These are the activations of a small network on made-up records, seen along a few directions, one row for each record.
Records have a field called PEGE. Each example row is followed by its value.
The largest differences between rows may come from other fields.
In the rows, zero is written as 500.
Random noise pushes rows far along 2 fixed directions. That doesn't count. These rows show it; they differ only by the noise:
[512 709 550 311 468 695 400 402 656 555 508 650 410 547 518]
[497 701 546 324 500 714 383 405 648 562 558 686 334 556 536]
[460 467 589 510 608 595 400 522 593 651 668 686 101 484 717]
[552 523 611 425 413 487 500 498 637 604 369 478 552 439 603]

[513 625 591 341 435 556 342 386 559 575 514 693 337 480 559]  gunat
[437 573 405 561 633 653 530 533 512 444 618 537 435 575 461]  bidiz
[463 425 502 585 522 496 537 538 509 500 496 489 508 481 498]  tovup
[531 674 385 442 431 515 577 454 455 320 373 361 894 584 245]  daka
[507 543 561 467 514 611 535 527 680 616 467 527 426 503 635]  pedur
[521 854 403 267 393 762 515 348 612 330 350 492 873 625 189]  sop
[583 699 567 274 369 586 436 383 621 534 350 540 616 503 471]  tubef
[487 582 394 504 548 498 547 495 430 409 566 472 579 586 382]  dit
[506 531 499 441 467 420 442 434 406 472 527 562 477 509 473]  moda
[424 402 546 595 631 635 496 574 625 677 672 624 115 501 743]  meros
[522 558 526 423 452 503 405 412 481 505 505 609 412 496 519]  lidil
[540 673 409 355 402 508 477 375 421 360 457 468 720 581 277]  lali
[508 555 433 495 483 447 510 470 382 408 517 469 598 536 386]  ziro
[533 579 546 377 375 411 379 376 406 480 454 593 529 453 438]  fono
[551 507 613 441 444 494 477 501 620 617 413 492 491 439 617]  duv
[460 572 419 552 617 666 581 550 609 487 586 502 478 581 491]  gika
[401 378 431 711 751 533 502 611 409 488 782 579 174 525 579]  vuvuv
[468 604 471 484 519 662 551 478 608 525 513 543 477 551 517]  duti

Here are new rows. What is PEGE for each?
[496 506 443 481 472 408 436 435 335 384 536 507 547 518 363]  lali
[529 419 427 561 457 336 607 557 377 406 419 301 772 503 380]  dit
[481 681 394 361 475 563 375 345 364 329 588 613 523 604 259]  lali
[573 443 559 461 366 358 519 478 494 528 338 419 633 434 538]  lidil
[448 389 557 603 595 585 522 585 636 660 600 552 216 481 730]  meros
[474 567 537 483 521 661 488 492 665 596 526 572 370 514 604]  meros
[500 557 404 511 496 445 506 477 360 368 514 446 656 545 318]  dit
[514 442 506 478 439 336 407 445 327 429 489 519 523 463 427]  moda
[456 352 467 633 593 361 432 535 262 425 664 540 330 490 462]  ziro
[489 535 413 482 515 495 518 482 398 421 572 490 526 574 404]  ziro
[526 385 572 515 435 294 431 482 389 532 488 522 434 400 560]  fono
[461 449 491 511 591 462 395 473 370 519 706 649 202 527 565]  moda
[525 277 461 669 480 224 639 629 347 453 419 258 722 438 475]  dit
[505 672 410 402 479 537 504 422 438 385 521 503 623 601 340]  ziro
[459 811 463 281 556 900 336 358 653 480 635 766 283 651 417]  pedur
[531 626 595 330 403 532 367 387 567 570 462 648 417 470 538]  gunat
[500 534 435 427 442 442 429 411 330 362 525 527 581 544 304]  lali
[562 628 392 413 413 463 564 455 423 375 400 345 854 570 265]  dit
